These are the activations of a small network on made-up records, seen along a few directions, one row for each record.
Here are examples, each followed by its value of one field, L.
Other fields move the rows too, some of them a lot.
In the rows, zero is written as 500.
Random noise pushes rows far along 10 fixed directions. That doesn't count. These rows show it; they differ only by the noise:
[434 500 384 646 332 400 348 663 507 432 660 609 417 443 418 385 679 601
 447 530 620 390 559]
[458 539 404 422 629 559 220 443 616 245 841 605 554 396 587 754 345 465
 625 376 254 631 765]
[574 406 269 673 500 493 433 324 750 438 456 521 327 316 175 509 423 550
 478 376 625 384 405]
[647 630 595 439 404 488 387 395 573 591 530 313 412 708 447 441 459 319
 406 309 418 757 461]
[355 423 533 405 356 460 736 519 248 525 364 485 727 645 630 622 435 596
 643 719 494 413 572]
[314 379 813 574 439 766 465 541 228 379 389 418 758 471 653 187 569 433
 608 575 352 677 394]
[489 678 575 632 530 508 595 672 368 466 644 684 381 519 595 229 653 444
 306 532 425 200 351]
[427 508 711 375 591 621 634 493 250 449 281 354 481 440 597 456 321 531
 532 356 447 422 445]
[636 736 545 371 509 369 733 518 412 759 431 517 445 798 614 532 464 396
 339 593 533 460 416]
[408 565 520 579 310 583 647 664 396 454 736 490 326 608 552 337 680 536
 426 392 267 171 466]
[637 203 451 429 517 566 441 397 890 764 485 365 424 463 433 789 346 525
 584 470 431 727 586]
[486 650 274 478 767 666 465 385 558 535 464 728 661 461 563 604 464 456
 576 716 621 774 471]

[607 709 630 456 516 449 391 624 468 645 467 461 405 593 532 303 652 403
 329 454 679 684 421]	l2
[410 360 715 404 708 687 637 496 345 464 285 477 625 325 666 560 296 546
 619 533 423 431 478]	l3
[305 580 320 530 375 566 785 448 212 400 466 522 587 658 530 438 539 562
 582 603 407 291 445]	l7
[412 397 694 527 577 594 699 286 248 172 329 350 497 369 472 412 164 461
 552 242 191 137 365]	l7
[565 316 572 472 330 435 447 385 648 489 441 304 527 509 350 641 394 510
 589 383 488 545 569]	l2
[512 297 899 478 559 661 541 691 441 657 291 334 385 337 606 297 510 543
 442 399 498 458 388]	l8
[590 532 565 418 505 295 530 522 409 727 382 548 642 707 638 548 428 421
 424 744 593 702 515]	l1
[304 225 350 613 312 686 661 451 562 430 583 402 674 496 469 514 771 614
 747 631 345 463 493]	l5
[458 577 302 439 475 651 574 239 574 379 584 501 662 634 446 730 409 443
 692 499 341 595 565]	l8
[365 615 571 324 208 469 629 488 199 409 445 124 562 765 535 455 663 537
 610 322 457 573 560]	l5
[370  60 260 522 380 614 491 437 684 512 461 308 377 288 314 739 378 781
 722 373 442 458 662]	l1
[407 567 642 494 510 556 490 342 273 248 464 525 796 561 580 441 374 356
 605 548 351 571 485]	l3
[476 511 736 343 739 578 367 835 408 576 622 480 271 330 808 477 458 567
 400 331 364 490 631]	l7
[541 318 690 420 281 318 372 626 493 764 307 382 668 608 541 546 523 543
 532 706 755 809 617]	l3
[455 463 436 645 284 470 306 584 518 499 587 538 551 539 429 333 704 503
 491 594 602 661 514]	l4
[439 320 856 600 442 396 400 557 252 458 309 552 843 484 633 249 485 390
 512 781 528 644 428]	l4
[515 351 650 383 601 513 408 648 511 603 477 320 225 338 568 531 356 617
 437 241 441 495 595]	l1
[591 579 700 367 649 565 572 520 502 694 454 550 684 651 733 549 495 342
 486 692 447 732 458]	l2
[442 182 502 731 487 562 576 464 614 455 405 599 685 307 399 398 609 548
 592 748 558 376 358]	l6
[525 458 486 491 523 606 591 528 583 642 339 392 393 425 411 448 601 582
 498 456 679 519 389]	l6
[385 380 546 341 512 696 540 488 487 440 516 340 605 468 601 679 472 575
 715 431 349 610 633]	l6
[542 537 408 461 719 371 644 441 513 448 425 574 490 372 504 624 473 544
 492 539 611 304 458]	l5
[572 851 389 426 639 490 563 590 466 574 622 623 274 585 575 495 533 471
 325 415 539 391 466]	l4
[568 774 392 437 600 471 450 520 507 582 477 614 471 559 500 514 551 475
 421 550 744 623 491]	l8

Here are new rows. What is L for each?
[518 480 472 535 151 246 750 288 376 491 377 468 779 852 396 599 410 423
 567 725 493 361 479]	l3
[422 465 508 333 648 686 722 456 398 633 225 321 598 475 611 560 560 582
 650 552 601 674 431]	l5
[494 562 503 503 768 682 584 513 488 547 329 657 522 330 549 468 491 530
 502 610 659 482 373]	l8
[459 297 515 432 362 465 620 537 483 643 237 353 542 476 428 608 498 677
 611 573 726 490 531]	l2
[547 235 625 591 498 475 604 730 657 770 500 459 407 408 578 373 799 572
 418 647 536 403 393]	l5
[687 539 730 413 288 329 421 523 639 609 689 340 449 769 521 548 518 329
 396 367 316 583 576]	l2
[434 571 480 376 557 457 466 431 341 390 545 522 647 592 642 620 344 449
 578 537 366 615 631]	l7
[421 426 395 404 618 491 318 379 451 317 339 415 495 264 403 672 225 633
 644 337 631 611 651]	l7
